These are the activations of a small neural network, seen along a few directions. Each row is one input.
In each table, some parts of the input vary, and every possible input appears once, in random order.
A made-up example of a description, with smaller parts first: line(4) and (point or ring(9) or (values(2) and ring(8))).
Shared parts are said once, and a part with two or three values counts as separate values.
(in the rows, 128 means zero)

Other details of the inputs shift rows strongly along two fixed directions, in all tables alike. That doesn't count.

Table:
row 1: [130 120 124 111 126 127 114 107 138 112 130]
row 2: [152 148 128 110 113 107 105 116 126 107 110]
row 3: [117 108 105 162 141 138 157 154 111 159 123]
row 4: [159 130 141 127 147 116  37 156 158 156 114]
row 5: [138 135 126 114 131 118  86 104 138 121 130]
row 6: [157 123 144 117 146 125  46 132 148 137 124]
row 7: [132 129 135 137 111 133  96 124 137 122 123]
row 8: [107  92 113 173 111 158 157 142 118 156 137]
row 9: [ 94 125 132 151 145 133 177 164 111 186 165]
row 10: [140 144 125  92 101 121 168 101 113  74 107]
row 11: [121 101 110 146 136 141 157 152 121 149 123]
row 12: [111  97 119 175 119 133 165 151 114 155 120]
row 13: [132 141 121 128 107 133 122 109 123 108 125]
row 14: [ 94 113 136 145 143 140 179 171 119 186 167]
row 15: [158 127 140 134 152 120  26 137 145 157 129]
row 16: [131 149 132 103 129 126 158  90 126  64 112]
row 17: [108 176 148  79 125 115 198 112 124  89 144]
row 18: [121 146 125 100 120 121 155  81 133  66 121]
Description of these inputs: values(3) and (point or ring(5)).
Q: The inputs of row 8 and row 7 match in every part but the values(3) part. If row 14 is changed in the same way as row 8 into row 7, which row does it become?
A: row 17
Q: Which other rows does row 8 become when the ring(5) part takes its other values? List them by row number.
A: row 1, row 6, row 10, row 11
Q: Which other rows does row 4 become when the ring(5) part takes its other values? List them by row number.
A: row 7, row 12, row 16, row 18

Table:
row 19: [156 159 129  67 117 117 116  88 137  55 107]
row 20: [126  94 118 171 147 139 109 153 128 168 124]
row 21: [126 115 127 148 122 135 138 137 122 135 118]
row 22: [152 128 148 122 132 113  28 132 161 141 125]
row 23: [105  86 113 182 135 153 167 153 119 159 127]
row 24: [113 145 113  87 104 129 213  73 111  44 116]
row 25: [111  90 104 172 119 145 168 152 110 165 131]
row 26: [129 157 154 106 157 112  98 157 143 169 158]
row 27: [169 140 142 114 136 109  36 132 147 134 112]
row 28: [153 167 136  71 112 118 100  77 137  59 121]
row 29: [112 128 105 140 114 133 199 115 103 105 118]
row 30: [148 158 175 102 154 104  34 170 163 184 160]
row 31: [156 148 138  96 132 106  56 105 150 105 116]
row 32: [117  90 114 165 128 142 146 151 113 163 127]
row 33: [ 97  93 117 185 127 153 154 143 116 165 140]
row 34: [122 141 116 121 104 129 188 109 112  85 114]
row 35: [100  88 114 188 138 147 136 146 117 179 140]
row 36: [112 176 140  67 127 119 218 109 114  87 151]
Q: Describe the family of inputs behind these rows.
A: values(3) and (point or line(5))
Q: The inputs of row 22 and row 24 match in every part but the values(3) part. If row 30 is changed in the same way as row 22 into row 24, which row does it become?
A: row 36
Q: A walk changes only the line(5) part. It starts at row 33 and steps to row 22. List the rest of the walk in order.
A: row 23, row 21, row 34
Q: Which other rows does row 28 become when the values(3) part takes its other values? List them by row number.
A: row 33, row 35
